These are the activations of a small neural network, seen along a few directions. Each row is one input.
Each table varies a few parts of the input and shows all the possible inputs, shuffled.
Descriptions start from the smaller parts, as in this example, which fits no table here: one of 6 places along a line, together with either a single point or one of 11 places along a line or (one of 2 separate values, together with one of 8 places around a ring).
Shared parts are said once, and a part with two or three values counts as separate values.

Table:
R1: -8.5	-17.5	11.7	-6.6	2.1	-22.2	-36.4	-36.7	7.2	58.2	-4.0	-6.6	0.0	16.7	24.6	-4.5	19.1	-9.8	-5.2
R2: 18.5	23.3	33.5	8.3	-9.1	48.7	-8.3	-8.3	15.5	5.5	21.8	-45.4	-25.0	-20.2	21.9	5.3	35.1	-26.3	-7.2
R3: -22.6	1.4	-29.1	8.0	-4.7	-28.0	0.9	23.5	-39.0	-42.9	-23.2	14.7	27.2	12.8	-20.0	11.9	-23.5	38.2	11.0
R4: 18.7	10.0	-25.0	-8.5	1.8	-11.2	3.4	-25.8	19.7	60.5	-7.4	11.8	6.4	16.1	31.8	-15.7	0.5	-29.3	-16.9
R5: 11.1	-12.1	-19.4	-18.0	-19.9	-32.5	-13.9	-22.4	20.2	49.4	-7.0	12.5	6.7	15.1	23.9	-3.0	6.5	-23.3	-16.2
R6: 21.8	-7.7	40.4	-11.8	-19.4	28.4	-20.0	-6.3	9.7	-6.4	14.0	-52.0	-19.0	-21.9	19.6	15.7	35.8	-22.2	-8.4
R7: -4.9	-22.1	42.5	-1.7	-2.4	15.5	-46.5	-29.0	2.7	25.9	2.8	-42.1	-5.7	-5.1	26.9	-12.1	30.0	-7.6	6.4
R8: 38.2	-12.8	6.0	-23.3	-40.1	17.8	8.2	2.5	45.4	-10.4	15.6	-26.3	-7.2	-24.2	8.7	18.6	28.9	-18.6	-7.9
R9: 1.1	7.5	6.1	9.8	16.4	-2.1	-19.0	-27.0	4.3	76.1	-0.3	-4.9	1.6	11.3	27.9	-20.8	9.9	-12.4	2.3
R10: 54.1	-12.0	-25.9	-32.4	-30.7	-13.7	4.2	-8.6	33.4	20.1	-9.3	16.9	-5.8	-6.9	11.9	9.5	1.5	-26.8	-15.4
R11: -18.0	-4.5	-17.3	7.6	-6.6	-32.6	8.4	9.1	-35.2	-57.5	-13.9	19.0	20.2	-0.8	-21.2	4.0	-29.7	44.1	10.8
R12: -21.9	25.3	-35.1	31.3	21.7	-7.4	24.6	18.1	-32.6	-31.6	-27.3	13.9	17.9	17.1	-13.7	9.6	-27.5	36.4	16.3
R13: -45.2	-17.9	4.4	-0.1	19.0	-19.7	-10.7	8.4	-50.4	-34.8	9.0	-0.2	12.8	0.1	-27.4	0.8	-18.4	32.6	2.9
R14: -23.6	19.9	-3.6	30.5	9.9	-1.0	26.9	16.9	-19.5	-36.5	2.1	31.6	3.6	-3.8	-14.5	7.8	-29.1	43.6	16.0
R15: 20.4	-5.6	3.4	-23.0	-5.2	19.2	28.3	24.5	49.1	36.0	-5.3	20.2	-20.0	13.0	-16.0	-12.7	10.2	-51.9	-4.1
R16: -26.7	5.5	1.4	23.1	50.5	6.2	5.3	20.4	-33.9	-36.9	13.8	2.5	5.3	4.7	-29.1	-4.7	-20.7	9.9	10.2
R17: -27.2	-5.3	5.4	2.9	-11.0	-23.8	11.3	10.5	-23.9	-48.4	-4.0	29.5	3.2	2.7	-19.3	9.4	-25.5	44.7	13.0
R18: -40.6	3.8	0.3	25.3	42.2	6.1	3.3	14.6	-50.9	-29.2	14.3	2.2	11.7	-3.0	-18.0	-6.8	-25.8	30.4	2.2
R19: -1.4	8.7	36.4	12.2	13.6	38.0	-30.2	-27.6	1.4	42.7	7.9	-38.2	-10.4	-1.3	30.4	-20.3	31.4	-10.0	0.5
R20: 54.7	10.3	-35.2	-10.3	-24.1	-2.5	23.0	-2.2	37.9	35.1	3.0	8.0	-10.8	-3.8	14.0	-1.4	-4.6	-30.5	-10.2
R21: -32.1	-13.0	9.4	-5.8	27.4	-15.5	-15.5	20.8	-35.0	-47.9	6.4	1.3	9.8	1.9	-39.5	-0.2	-20.7	13.1	4.1
R22: -17.8	23.6	-21.6	32.9	19.8	-5.9	24.4	9.2	-29.8	-46.0	-13.7	24.7	12.1	-7.6	-15.8	9.6	-33.7	42.0	11.0
R23: 15.9	-27.0	13.0	-42.3	-25.7	1.6	6.6	18.3	46.6	23.5	-12.6	30.2	-22.3	10.6	-20.2	-1.6	21.7	-41.7	-8.3
R24: 35.6	18.3	-1.7	-8.1	-25.2	36.9	21.8	-3.1	57.1	-4.4	17.4	-23.3	-12.0	-23.5	13.0	1.7	28.6	-24.6	-7.0
Question: Changing only one part turns R10 into R20. The same change can be made to R11. Which row results?
Answer: R22
Question: What do these inputs look like to the network?
Answer: one of 2 separate values, together with either a single point or one of 5 places along a line or one of 6 places around a ring
Question: A walk changes only the place on the ring of 6. It starts at R2 and steps to R24. List the rest of the walk in order.
Answer: R20, R4, R9, R19

Table:
R25: 37.3	25.7	-18.2	15.2	-13.5	14.1	7.9	-15.9	15.5	25.0	-0.2	-13.5	-3.0	-6.5	29.6	5.2	7.9	-10.9	1.5
R26: -27.2	-4.6	3.6	9.7	33.8	-19.4	-31.8	-8.3	-39.8	12.3	3.3	-1.2	13.4	14.2	-5.3	-8.6	-10.7	7.8	1.6
R27: 19.6	25.6	2.5	17.6	-17.6	21.4	16.9	-11.0	23.1	-2.2	11.7	-8.9	-6.4	-17.4	20.1	5.5	6.7	5.2	3.0
R28: 37.4	12.3	13.9	-1.8	-10.1	25.9	6.4	-16.2	55.3	85.9	7.2	-0.8	-25.4	4.6	30.9	-21.6	32.1	-59.9	-7.6
R29: -5.1	-7.2	28.2	1.7	-17.1	6.9	-27.0	-17.0	1.5	-3.6	5.9	-31.1	-3.5	-13.3	20.0	-1.9	20.9	7.8	-0.2
R30: -1.0	24.6	-30.9	28.8	10.4	-4.9	13.9	-11.9	-11.4	22.3	-11.8	16.5	15.4	12.1	16.2	-1.3	-19.5	16.2	9.1
R31: -25.0	-13.3	-0.8	-3.7	2.3	-13.1	22.5	28.5	-12.5	-49.9	-11.0	32.1	2.6	2.4	-39.1	6.1	-19.2	25.6	5.8
R32: -7.2	23.3	-30.7	24.9	25.3	-1.1	15.2	2.3	-15.1	8.9	0.6	8.7	16.0	12.5	0.4	-0.3	-16.1	1.4	5.3
R33: -18.9	22.5	3.5	33.9	20.9	13.5	26.1	18.7	-22.4	-37.0	7.9	15.6	2.4	-4.4	-20.9	1.5	-18.5	27.2	15.4
R34: -13.3	24.5	-14.7	27.4	25.1	8.5	18.7	16.3	-23.2	-15.6	6.1	10.7	6.3	3.1	-13.5	-4.6	-23.0	8.6	5.2
R35: -35.1	-7.1	13.8	9.5	34.5	-0.7	-23.7	5.7	-39.3	-16.7	0.1	-9.6	14.8	8.8	-15.7	-11.7	-7.8	16.0	4.5
R36: 12.6	23.5	11.9	20.1	-6.9	38.0	20.9	18.0	13.5	-36.1	15.8	-18.7	-10.6	-22.0	-4.2	10.7	11.2	1.4	10.3
R37: 31.5	21.2	-16.2	9.1	4.6	20.2	9.6	-5.6	15.4	14.8	15.0	-18.4	-2.6	-8.2	13.9	5.0	5.8	-20.9	-6.9
R38: 6.7	-16.0	11.1	-23.3	-24.4	5.6	16.4	28.1	20.1	-49.5	-2.7	5.2	-15.2	-14.9	-22.2	17.3	5.0	-2.6	-0.8
R39: 25.4	-13.3	-22.0	-33.3	-17.0	-13.2	4.4	9.1	19.0	-1.9	-4.5	1.7	-4.9	-0.6	-2.6	10.9	2.4	-27.1	-12.5
R40: -16.3	-16.2	46.9	-1.1	-1.2	23.7	-22.2	2.3	-9.1	-35.2	25.3	-31.3	-6.8	-26.9	-10.2	2.0	17.5	11.7	-0.9
R41: 20.1	-14.4	-4.7	-32.1	-12.9	-0.1	8.9	19.9	19.4	-27.6	0.3	1.6	-11.5	-11.0	-15.9	11.4	-3.3	-16.0	-13.1
R42: -3.4	-9.7	-36.6	-10.8	-9.5	-38.5	9.5	-0.7	-10.1	11.1	-29.1	35.6	10.6	21.8	-3.8	5.1	-23.0	13.9	2.4
R43: -9.1	28.5	-10.9	33.9	7.4	-1.3	22.1	-6.4	-9.7	-2.9	-0.7	19.1	8.3	4.2	5.5	-3.0	-16.7	32.6	9.7
R44: 3.0	-11.5	9.0	-3.9	-9.2	-5.5	-28.8	-27.0	-2.5	25.3	1.2	-33.7	2.8	-1.7	29.3	1.1	18.9	-5.5	-2.4
R45: 23.6	20.6	-0.9	9.5	3.9	36.8	12.7	9.3	11.8	-13.9	19.3	-20.0	-4.2	-20.9	0.3	1.2	1.7	-12.3	-6.6
R46: 18.0	-11.5	-2.3	-23.8	-36.4	-7.0	10.4	2.0	30.3	-17.5	-13.8	7.7	-5.7	-6.1	3.2	11.2	4.8	0.8	-4.6
R47: -23.0	-3.5	-0.7	13.5	16.8	-24.0	-29.5	-20.0	-36.1	25.5	-14.9	0.3	16.1	16.2	11.6	-5.6	-6.6	22.0	7.7
R48: 34.5	-22.5	7.3	-46.6	-25.7	-3.3	0.9	-4.8	66.8	71.9	-7.9	21.2	-22.5	10.7	9.0	-16.6	29.5	-57.2	-15.5
R49: 28.0	-13.2	-20.2	-30.3	-26.7	-22.9	4.6	-8.1	21.7	12.5	-12.4	10.5	-3.7	1.9	10.7	12.6	-1.9	-11.4	-8.1
R50: -13.0	-5.0	-15.6	-7.5	-11.7	-31.9	17.0	6.4	-7.0	-16.1	-18.1	40.2	3.5	9.6	-14.3	5.0	-23.3	29.2	3.2
R51: -49.2	-11.4	31.5	15.1	22.7	2.9	-12.0	9.4	-39.0	-37.3	1.3	-4.9	9.5	4.6	-23.6	-3.5	-2.0	32.2	15.0
R52: -36.4	-1.4	20.9	18.9	11.5	-16.5	-21.7	-14.3	-33.8	-3.7	-3.6	4.2	9.4	7.0	0.9	-9.1	-7.8	37.5	7.7
R53: -8.2	-10.1	-35.2	-14.0	6.2	-31.5	8.0	11.0	-11.3	-1.6	-15.2	30.1	11.6	18.2	-21.3	4.0	-22.8	-0.8	-4.1
R54: -15.5	-11.0	-19.3	-11.3	7.8	-20.1	14.0	24.7	-16.2	-28.7	-10.0	30.5	5.6	12.0	-31.7	2.4	-27.7	7.4	-2.6
R55: -3.9	-12.8	26.8	-9.4	6.5	20.6	-26.8	-2.9	-7.5	-14.9	13.3	-42.5	-4.4	-13.4	2.4	-2.2	19.4	-9.5	-4.8
R56: 2.1	-12.7	10.6	-12.8	4.4	3.5	-30.8	-12.5	-6.9	11.6	11.6	-39.0	0.2	-4.5	13.6	-0.6	19.9	-19.0	-7.5
R57: 10.6	-23.9	38.5	-22.9	-4.3	13.7	-32.6	-29.4	39.3	84.8	9.9	-18.1	-18.5	8.0	27.0	-27.5	46.3	-51.2	-9.3
Question: What do these inputs look like to the network?
Answer: one of 3 separate values, together with either a single point or (one of 2 separate values, together with one of 5 places around a ring)
Question: Changing only the choice among 3 separate values turns R48 into R57. The same change can be made to R42. Which row results?
Answer: R47
Question: A walk changes only the place on the ring of 5. It starts at R35 and steps to R26. List the rest of the walk in order.
Answer: R47, R52, R51
Question: Which other rows does R33 become when the choice among 3 separate values takes its other values? List them by row number.
Answer: R31, R51
Question: List by row number the other rows that have the choice among 3 separate values in common with R28.
Answer: R25, R27, R30, R32, R33, R34, R36, R37, R43, R45

Table:
R58: -16.3	-5.7	17.4	4.4	12.0	3.3	-12.3	-7.5	-8.0	8.7	8.9	-7.3	1.0	1.5	-0.9	-6.3	7.0	1.8	1.2
R59: -4.7	4.6	13.4	8.0	3.1	17.0	2.6	10.1	-3.1	-33.5	13.8	-18.0	-1.3	-13.1	-8.8	9.8	7.0	4.1	4.5
R60: 10.5	8.4	-16.3	-0.2	-7.4	7.6	23.8	21.6	7.8	-30.5	-3.6	9.8	-0.7	-4.8	-13.5	8.8	-10.7	-0.9	0.9
R61: -22.7	-11.2	7.8	3.7	16.0	-14.9	-20.7	-8.7	-30.2	-3.1	0.5	-4.7	8.4	5.2	-1.7	-0.4	-6.2	13.8	3.0
R62: -7.8	-13.7	23.3	-8.1	-2.2	5.7	-15.2	3.2	-2.6	-13.3	3.7	-12.5	-3.6	-6.2	-6.4	0.5	11.3	0.9	0.3
R63: -9.2	-6.6	-20.4	-6.4	9.5	-27.3	-1.1	3.4	-14.7	-1.2	-11.9	23.4	9.4	11.1	-11.9	-0.3	-21.6	11.5	-1.6
R64: 65.4	0.6	-4.4	-30.7	-35.1	18.8	-0.9	-26.0	75.3	86.8	3.5	-14.9	-23.1	-1.6	44.0	-8.2	40.5	-69.5	-19.7
R65: 6.6	-12.1	-4.9	-20.6	-13.1	-9.4	6.5	10.5	12.8	-8.3	-12.0	12.8	-4.2	2.7	-9.4	3.3	-0.8	-4.5	-3.5
R66: -6.8	4.5	-18.3	3.4	-3.5	-15.5	16.6	12.9	-11.3	-33.2	-8.5	21.1	6.8	-1.1	-15.1	8.2	-23.1	26.3	3.4
R67: -3.2	-1.3	-11.7	-6.1	4.2	-10.5	7.6	2.8	8.5	11.0	-6.1	20.2	2.2	9.3	-6.0	-5.0	-8.7	-3.3	-2.3
R68: 53.0	-2.5	26.2	-23.6	-27.9	34.6	-20.8	-33.7	57.4	82.0	15.8	-44.0	-27.3	-8.1	51.0	-14.7	54.0	-67.0	-18.1
R69: -30.3	14.2	3.6	35.8	23.7	-1.1	-5.3	-3.3	-37.2	-13.6	-1.4	-3.6	15.0	6.6	-1.7	-0.2	-9.4	29.6	16.0
R70: -20.1	3.9	8.1	16.5	8.9	4.0	0.9	5.9	-27.4	-40.7	10.3	-7.9	6.5	-13.6	-10.8	6.5	-10.9	32.4	6.5
R71: -14.3	16.9	-23.8	23.8	11.9	-12.4	18.2	8.9	-27.3	-11.1	-13.0	25.6	10.8	12.0	-8.8	-2.0	-28.5	24.9	9.5
Question: What do these inputs look like to the network?
Answer: one of 2 separate values, together with either a single point or one of 6 places around a ring
Question: Changing only the choice among 2 separate values turns R70 into R66. The same change can be made to R62. Which row results?
Answer: R65
Question: Which other rows does R61 become when the choice among 2 separate values takes its other values? List them by row number.
Answer: R63
Question: Which other rows does R59 become when the choice among 2 separate values takes its other values? List them by row number.
Answer: R60

Table:
R72: 61.5	15.2	-7.1	-15.4	-34.7	13.0	6.1	-25.9	71.5	83.8	-2.7	-9.1	-22.3	4.4	48.9	-4.9	37.9	-61.3	-10.0
R73: -26.4	3.1	-33.7	10.0	16.0	-38.2	7.8	8.7	-37.4	-18.9	-22.4	33.8	20.0	18.9	-18.4	1.2	-37.4	36.8	6.8
R74: -39.7	-3.7	39.9	22.4	29.4	9.6	-34.1	-13.3	-37.0	-5.6	15.1	-28.1	7.8	-2.6	0.4	-10.2	10.0	22.1	9.0
R75: -6.0	10.8	-26.2	7.0	-6.1	-5.1	31.2	27.2	-12.5	-52.5	-11.6	24.7	7.6	-3.7	-23.3	7.4	-31.0	30.2	3.9
R76: 6.6	-11.3	20.0	-9.7	-13.0	12.4	-6.7	2.9	5.5	-17.8	9.3	-16.3	-9.0	-14.2	0.0	7.5	11.8	-7.2	-2.0
R77: 2.8	-1.3	-46.1	-15.0	-11.6	-31.8	44.6	31.7	6.3	-24.4	-26.6	60.0	2.4	15.5	-31.4	8.9	-36.2	9.8	0.2
R78: 43.4	-3.8	25.7	-19.2	-14.4	35.8	-28.6	-32.1	52.1	77.5	12.3	-47.5	-17.4	-4.4	44.4	-15.0	55.0	-62.6	-15.1
R79: 50.1	-2.5	4.2	-22.2	-15.1	22.0	-0.3	-14.2	62.3	55.1	8.5	-4.8	-16.3	-7.8	21.2	-3.8	27.5	-52.3	-13.9
R80: -50.3	16.5	-4.0	39.9	38.0	-14.0	-3.3	8.8	-61.5	-41.6	-4.7	10.4	23.3	7.9	-20.4	-3.9	-33.1	56.3	17.3
R81: 17.8	-22.2	-6.7	-35.0	-29.0	-18.2	4.3	3.9	22.5	9.2	-12.9	9.0	-11.1	5.6	-1.9	9.1	11.5	-19.5	-7.7
R82: -16.4	-1.9	34.4	13.1	14.0	27.0	-14.6	-2.4	-16.3	-21.3	27.4	-31.8	-2.4	-18.3	-2.2	-0.5	11.4	5.5	2.2
R83: -31.9	18.4	-13.3	32.5	21.0	8.0	21.9	19.7	-39.5	-58.0	7.6	4.6	16.6	-7.8	-23.2	4.5	-30.2	43.2	10.1
R84: -11.3	-17.2	13.0	-8.5	5.6	-20.5	-28.2	-15.0	-16.0	14.5	0.5	-4.9	0.7	6.2	6.0	-0.3	2.8	-1.1	-1.0
Question: What do these inputs look like to the network?
Answer: either one of 3 separate values or (one of 2 separate values, together with one of 5 places around a ring)
Question: List by row number the other inputs of the same sort as R79.
Answer: R72, R78

Table:
R85: 45.3	-17.6	-25.7	-46.3	-34.6	-18.0	19.3	16.3	42.6	1.1	-9.5	33.6	-16.0	-5.4	-11.6	11.5	-10.1	-28.9	-17.3
R86: 0.9	-6.8	-22.4	-15.8	-3.5	-23.9	14.6	36.0	-17.8	-64.2	-10.6	34.0	1.7	-6.3	-38.5	13.3	-40.4	21.2	-2.5
R87: 10.9	-19.3	44.0	-19.3	-27.0	21.4	-29.3	-23.0	24.4	24.1	12.4	-51.9	-16.3	-10.8	29.4	0.4	52.9	-27.6	-5.5
R88: 21.1	17.1	17.6	19.0	10.6	28.3	-26.5	-27.5	11.1	63.4	4.1	-34.6	-4.3	4.9	39.2	-16.1	31.1	-32.7	2.0
R89: 31.2	11.8	-51.4	-5.3	-23.7	-30.4	34.1	-8.1	33.5	45.0	-29.4	45.5	1.8	20.7	15.7	6.5	-11.6	-9.6	0.0
R90: -15.5	15.9	21.1	15.1	1.9	48.9	30.0	43.5	-7.3	-88.9	20.6	-24.7	-6.4	-25.8	-32.3	6.7	2.2	15.8	7.0
R91: -38.3	-12.1	46.0	17.1	12.0	13.2	-31.2	-11.2	-38.0	-37.6	21.3	-45.2	6.9	-17.9	-1.8	6.9	18.8	34.1	9.6
R92: 4.3	-26.0	-8.3	-31.2	2.6	-29.9	-25.2	-32.0	20.1	75.2	-3.6	19.6	2.2	16.9	15.2	-18.4	0.7	-23.0	-18.6
R93: -48.7	-12.0	5.9	9.7	34.1	-35.8	-29.6	-13.3	-46.1	21.3	-10.7	22.1	16.6	24.2	-9.7	-20.3	-21.0	30.8	5.0
R94: 39.9	11.3	13.2	-11.9	-32.3	45.0	36.7	24.7	57.2	-18.6	11.3	-16.1	-27.4	-18.1	0.3	12.7	32.1	-41.9	-0.9
R95: -33.8	19.3	7.1	37.8	42.9	17.5	-23.3	-12.4	-47.9	-9.6	18.2	-38.2	19.6	-0.6	9.3	-11.3	-6.6	18.1	5.8
R96: -17.4	18.4	-47.0	31.0	16.8	-36.5	30.4	6.9	-31.9	-11.1	-23.9	55.9	21.7	18.2	-15.1	7.9	-48.1	43.7	15.4
Question: Changing only one part turns R88 into R95. The same change can be made to R87. Which row results?
Answer: R91
Question: What do these inputs look like to the network?
Answer: one of 2 separate values, together with one of 6 places around a ring
Question: Which other rows does R90 become when the choice among 2 separate values takes its other values? List them by row number.
Answer: R94
Question: Which other rows does R96 become when the choice among 2 separate values takes its other values? List them by row number.
Answer: R89
